A small network was shown many inputs. Here are its activations along a few directions, one row for each input.
In each table, some parts of the input vary, and every possible input appears once, in random order.
A made-up example of a description, with smaller parts first: one of 6 places along a line, together with either a single point or (one of 2 separate values, together with one of 5 places around a ring) or one of 11 places along a line.
Shared parts are said once, and a part with two or three values counts as separate values.
(in the rows, 128 means zero)

Other details of the inputs vary at random and push rows far along two fixed directions, the same in every table; ignore that.

Table:
x1: [150  96  88 129 154 114 115 182 115 184  63]
x2: [115  81 145 185 147 112 111 172  88 180  89]
x3: [189 100  47 159 140 111 150 114 153 147 120]
x4: [213 103  97 176 148 131 149  88 176 132 110]
x5: [120 145 124 121 137 118 103 179  98 167 108]
x6: [ 80 133 187 104 149 150  73 157  88 171 108]
x7: [ 99 174 131 107  98 150 127 115 114  72 189]
x8: [111 171 117 114  90 120 155  53 148   9 195]
x9: [121 150 160 119 114 140 168  50 153  38 205]
x10: [ 74 156 196 107 122 156  70 141 113 121 143]
x11: [187 126  68 167 143 101 168 125 146 150 103]
x12: [161  84 134 142 168 114 117 172 135 202  88]
x13: [123 149 168 116 107 142 133  82 153  48 201]
x14: [159  94 129 155 157 112 135 150 156 180  97]
x15: [119 159 164 118 115 158 128  61 141  52 186]
x16: [119 176 128 103  97 130 140  83 127  26 186]
x17: [192  87 109 144 135 119 161 101 141 160 104]
x18: [164 108 134 135 147 124 144 110 148 124 142]
x19: [ 46 163 151 100 109 138  90 165  94 133 149]
x20: [101 129 174 120 133 131 121 135 134 127 147]
x21: [109 138 107 106 105 145 129 106 132  68 171]
x22: [148 108 143 123 118 129 134 114 129 143 124]
x23: [135 126 147 132  97 130 147  92 151 108 145]
x24: [185  95 117 147 120 120 146 111 153 149 112]
x25: [139  92  83 138 150 106 125 168 130 181  63]
x26: [192  95  50 151 141 125 162 123 150 135 109]
x27: [ 31 130 153  88 125 140  68 211  85 178 101]
x28: [166 116  70 161 143 117 156 149 137 176  99]
x29: [172 109  80 140 153  97 130 155 125 164  78]
x30: [171 122  72 135 122 140 164 104 148  89 145]
x31: [ 62 143 151  94 125 134  94 188  92 146 102]
x32: [ 91 169 139 102 110 126 101 131 105  94 163]
x33: [110 122 162 115 112 133 135 110 116 138 130]
x34: [111 107 162 124 123 124 114 159 118 191  93]
x35: [157  92 129 148 165 112 143 142 147 182  98]
x36: [ 99 162 175 129 108 155 115  88 147  76 165]
x37: [193 124 108 155 141 140 169  41 163  80 152]
x38: [ 64 145 203 104 120 139  90 159 122 129 148]
x39: [194 117  73 148 147 104 156 137 134 142  92]
x40: [135  90 141 132 143 117 128 157 114 218  68]
x41: [ 72 154 187 110 130 153 102 111 109 118 143]
x42: [153  99  91 128 154 117 118 185 115 184  63]
x43: [ 35 169 170  93 119 121  68 190  78 156 124]
x44: [131 165 107 125 101 118 164  67 145  31 175]
x45: [ 70 125 192  99 117 133  95 165  97 181 106]
x46: [ 80 165 135 104  98 157 139 125 117  71 170]
x47: [ 66 123 204  92 111 138  58 202  87 197  97]
x48: [173 104  81 138 149 120 142 164 125 162  76]
x49: [ 67 181 153 103 105 127 106 137 104  97 160]
x50: [ 71 171 157  98 114 126 110 159  95 111 131]
x51: [ 44 161 165  84 117 122  53 184  80 146 135]
x52: [130 143 157 129 125 151 120  88 141  89 158]
x53: [163 112  67 159 144 114 150 146 140 176 100]
x54: [157 104 126 162 160 127 128 133 148 184  81]
x55: [ 51 146 202 105 141 149  71 165  98 170 108]
x56: [ 84 127 179 148 104 139 109 113  85  63 182]
x57: [140  96  79 142 149 123 134 176 127 190  74]
x58: [ 42 133 216  92 106 138  63 199  88 194  99]
x59: [167 148  77 140 107 135 167  71 153  60 185]
x60: [152 156  92 122  95 156 179  66 150  19 199]
x61: [186 105 106 177 152 125 147 104 172 156  94]
x62: [176 118  78 149 151 102 130 155 127 174  92]
x63: [101 168 131 107  95 145 154  95 129  39 171]
x64: [157 106  62 158 138 108 147 126 149 158 112]
x65: [159 121  74 155 137  95 144 118 148 142 112]
x66: [170  86 118 152 169 111 156 129 144 180  97]
x67: [103 147 179 100 122 143 130  91 124  69 189]
x68: [160  95 139 143 153 119 115 162 144 178 101]
x69: [ 48 128 212  74 117 142  63 187  63 190 109]
x70: [211  86  98 157 125 117 171  89 163 140 116]
x71: [166 129  68 146 115 137 187  81 162  71 155]
x72: [117 141 117 110 122 112 112 128 119 101 133]
x73: [126 139 112 126 133 109 131 147 120 135 103]
x74: [174 102  68 137 134 115 148 113 149 111 111]
x75: [ 97 163 125 106  94 140 147  84 134  31 176]
x76: [176 127 113 159 139 138 176  42 167  86 145]
x77: [204  84 102 155 165 114 167 101 153 148 119]
x78: [ 95 166 125 106  98 143 119 107 118  69 190]
Each input here is: one of 2 separate values, together with either a single point or (one of 3 separate values, together with one of 6 places along a line) or (one of 4 places along a line, together with one of 5 places around a ring).
Changing only the choice among 2 separate values turns x31 into x42. The same change can be made to x57. Which row results?
> x26
Changing only the choice among 2 separate values turns x56 into x2. The same change can be made to x4. Which row results?
> x36
Change only the place on the line of 6 in x14. List by row number the other rows that result.
> x9, x20, x35, x38, x66
Change only the choice among 3 separate values in x10. List by row number the other rows that result.
> x13, x24

Table:
x79: [163 116 102 121 148 126 139 129 162 150 108]
x80: [145 121  83 160 155 111 130 141 142 138 117]
x81: [175 128 105 126 137 111 140 109 144 161  93]
x82: [142 132  82 166 157 124 143 132 133 144 101]
x83: [ 97 132 161 136 108 133 135  99 142 107 158]
x84: [111 162 138 103 111 152 125  99 147 108 143]
x85: [ 97 132 107  93  79 129 165 134 108 103 171]
x86: [159 119  93 156 154 110 126 150 134 132 120]
x87: [153 105  63 134  89 113 180 134 127 164 118]
x88: [175  85 132 157 133 125 136 123 139 145 122]
x89: [107 148 121 129 129 133 111 126 128  82 167]
x90: [124 143 142  90 123 148 118 115 147  95 158]
x91: [181 113 112 112 151 116 136 122 137 144 108]
x92: [143 127  79 167 149 109 134 134 147 145 111]
x93: [128 141 139  91 121 164 112 109 138  95 154]
x94: [151  95 127 160 149 132 158 117 136 152 107]
x95: [104 149 121 130 134 141 116 122 123  82 163]
x96: [ 97 165 119 141 111 129 113 113 133  95 157]
x97: [134 149 152  89 123 136 124 117 135  92 155]
x98: [179 113 111 118 148 125 136 136 155 143 112]
x99: [154  81  79 118 101 109 165 143 119 122  92]
x100: [153 127  94 159 156  99 134 146 128 136 112]
x101: [115 149 121 131 130 156 112 120 110  80 158]
x102: [ 82  84 179 124 161 134  73 216  89 239  68]
x103: [161 117 101 122 154 134 144 124 157 149 104]
x104: [124 148 142  90 131 162 128 112 134  92 149]
x105: [160  88 129 156 148 138 152 118 134 149 112]
x106: [174 128 104 133 133 120 141 123 162 160  97]
x107: [128 120 174 128 108 136 122 106 118  96 164]
x108: [115 115 163 129 113 157 121 100 126 100 163]
x109: [158 102 131 165 136 103 156 117 142 159 106]
x110: [123 154 147  89 126 127 129 105 128  95 148]
x111: [107 153 123 130 137 147 122 122 114  79 158]
x112: [157 112  84 157 152 134 118 137 130 135 118]
x113: [118 162 146  93 119 125 130  99 132 101 144]
x114: [ 84  93 183 129 156 112  81 222  93 237  66]
x115: [175  84 134 150 137 116 135 111 120 148 116]
x116: [ 22 167 178 106 137 121  49 223  75 176 107]
x117: [111 112 116  90  69 135 139 127 103  73 136]
x118: [164 105 131 169 126 107 151 112 141 164 104]
x119: [ 17 165 171 109 131 140  45 209  73 184 103]
x120: [168 126 105 129 143 117 145 128 163 155 100]
x121: [107 140 169 140  98 129 133  99 135 108 154]
x122: [102 125 163 131 115 135 133 105 138 101 162]
x123: [ 89 130 115  99  69 118 157 121 112  81 128]
x124: [ 20 169 173 109 134 146  51 209  65 182  97]
x125: [154  91  73 116 104 119 173 152 117 152 132]
x126: [112 131 173 131 115 122 139 107 126  97 159]
x127: [ 98 136 161 140 103 144 134  90 135 112 152]
x128: [155  98 119 170 126 119 146 109 155 166 108]
x129: [ 98 160 121 133 137 142 129 119 117  82 153]
x130: [121 154 146  95 122 135 128 118 146  94 153]
x131: [180 105 102 118 141 140 122 128 155 147 113]
x132: [118 122 172 128 115 132 130 112 131  95 165]
x133: [ 81 111 139 123 162 128  38 243  79 226  72]
x134: [ 90 120 153  91 171 142  79 221  96 233  50]
x135: [ 97 137 163 137 116 147 146  95 128 105 149]
x136: [109 158 139  99 116 141 126 107 153 103 149]
x137: [123 167 149 101 106 133 126 104 140 105 144]
x138: [155 100 131 159 139  99 152 108 131 160 104]
x139: [167 124  97 132 133 127 137 117 166 162  99]
x140: [162 121  97 155 155 105 128 148 125 133 118]
x141: [118 114 163 128 108 149 116 104 131 100 167]
x142: [141 123  83 160 160 119 135 137 136 138 112]
x143: [121 124 175 127 115 127 132 109 123  95 163]
x144: [125 156 150  94 122 131 131 115 138  94 151]
x145: [109 138 170 134 102 120 133  85 117 109 150]
x146: [ 35 117 217  95 130 142  53 206  81 187 116]
x147: [149 132  89 160 154  93 134 130 122 146 103]
x148: [145  88  77 122 101 103 171 141 122 126  87]
x149: [ 92 139 106  99  72 127 166 128 111 109 166]
x150: [ 93 133 115 102  59 122 151 116 111  86 125]
x151: [125 151 130 130 122 130 107 126 111  78 165]
x152: [113 166 140 102 114 158 131  99 139 105 138]
x153: [ 94 134 161 137 114 140 139  95 137 107 154]
x154: [121 144 141  90 128 156 123 112 142  95 154]
x155: [150 125  91 160 155 104 133 149 137 136 114]
x156: [156 133  87 165 143  96 130 124 122 150 101]
x157: [170 116  91 152 151 109 117 133 112 132 116]
x158: [131 145 140  91 123 170 118 110 130  93 149]
x159: [114 121 109  90  72 144 149 135 102 102 176]
x160: [103 169 126 142 111 123 117 119 129  91 155]
x161: [168  87 136 150 144 107 144 114 125 147 116]
x162: [189 110 109 113 144 124 126 119 133 144 108]
x163: [109 163 139  99 124 155 136 104 140 100 139]
x164: [156 101 127 167 135 108 155 119 151 157 109]
x165: [ 65 145 202  58 131 147  41 213  76 181 106]
x166: [100 126 163 132 120 143 138 101 133 101 158]
x167: [167  85 128 156 141 147 141 116 129 150 113]
x168: [187 110 109 119 141 133 126 132 151 143 113]
x169: [158 124  98 129 148 131 146 119 162 157  98]
x170: [140 128  79 167 154 117 138 131 142 146 106]
x171: [171 127 109 128 143 112 148 125 155 155  98]
x172: [101 140 164 140 106 151 140  90 126 110 146]
x173: [159 134  89 171 140 100 135 132 133 149 104]
x174: [116 153 128 124 133 117 114 118 105  78 161]
x175: [111 128 171 126 119 117 137  96 115  98 156]
x176: [151 126  92 154 159  95 132 136 118 137 110]
x177: [151 133  91 166 151  97 138 140 133 145 106]
x178: [121 149 126 131 121 135 104 129 120  78 166]
Changing only one part turns x106 into x98. The same change can be made to x156. Which row results?
> x174
Changing only one part turns x109 into x126. The same change can be made to x164. Which row results?
> x114
Changing only one part turns x108 into x166. The same change can be made to x159. Which row results?
> x85
Describe the family of inputs behind these rows.
> one of 5 places along a line, together with either one of 2 separate values or (one of 3 separate values, together with one of 6 places along a line)
Change only the choice among 3 separate values in x104. List by row number the other rows that result.
> x105, x111
Change only the place on the line of 6 in x81. List by row number the other rows that result.
> x84, x106, x137, x139, x152
Start at x173 and move only the place on the line of 5, one step at a time. The first step leads to x177. Which rows follow, in order?
> x100, x140, x151
Change only the choice among 2 separate values in x159. List by row number the other rows that result.
> x117
Change only the choice among 3 separate values in x141. List by row number the other rows that result.
> x131, x133
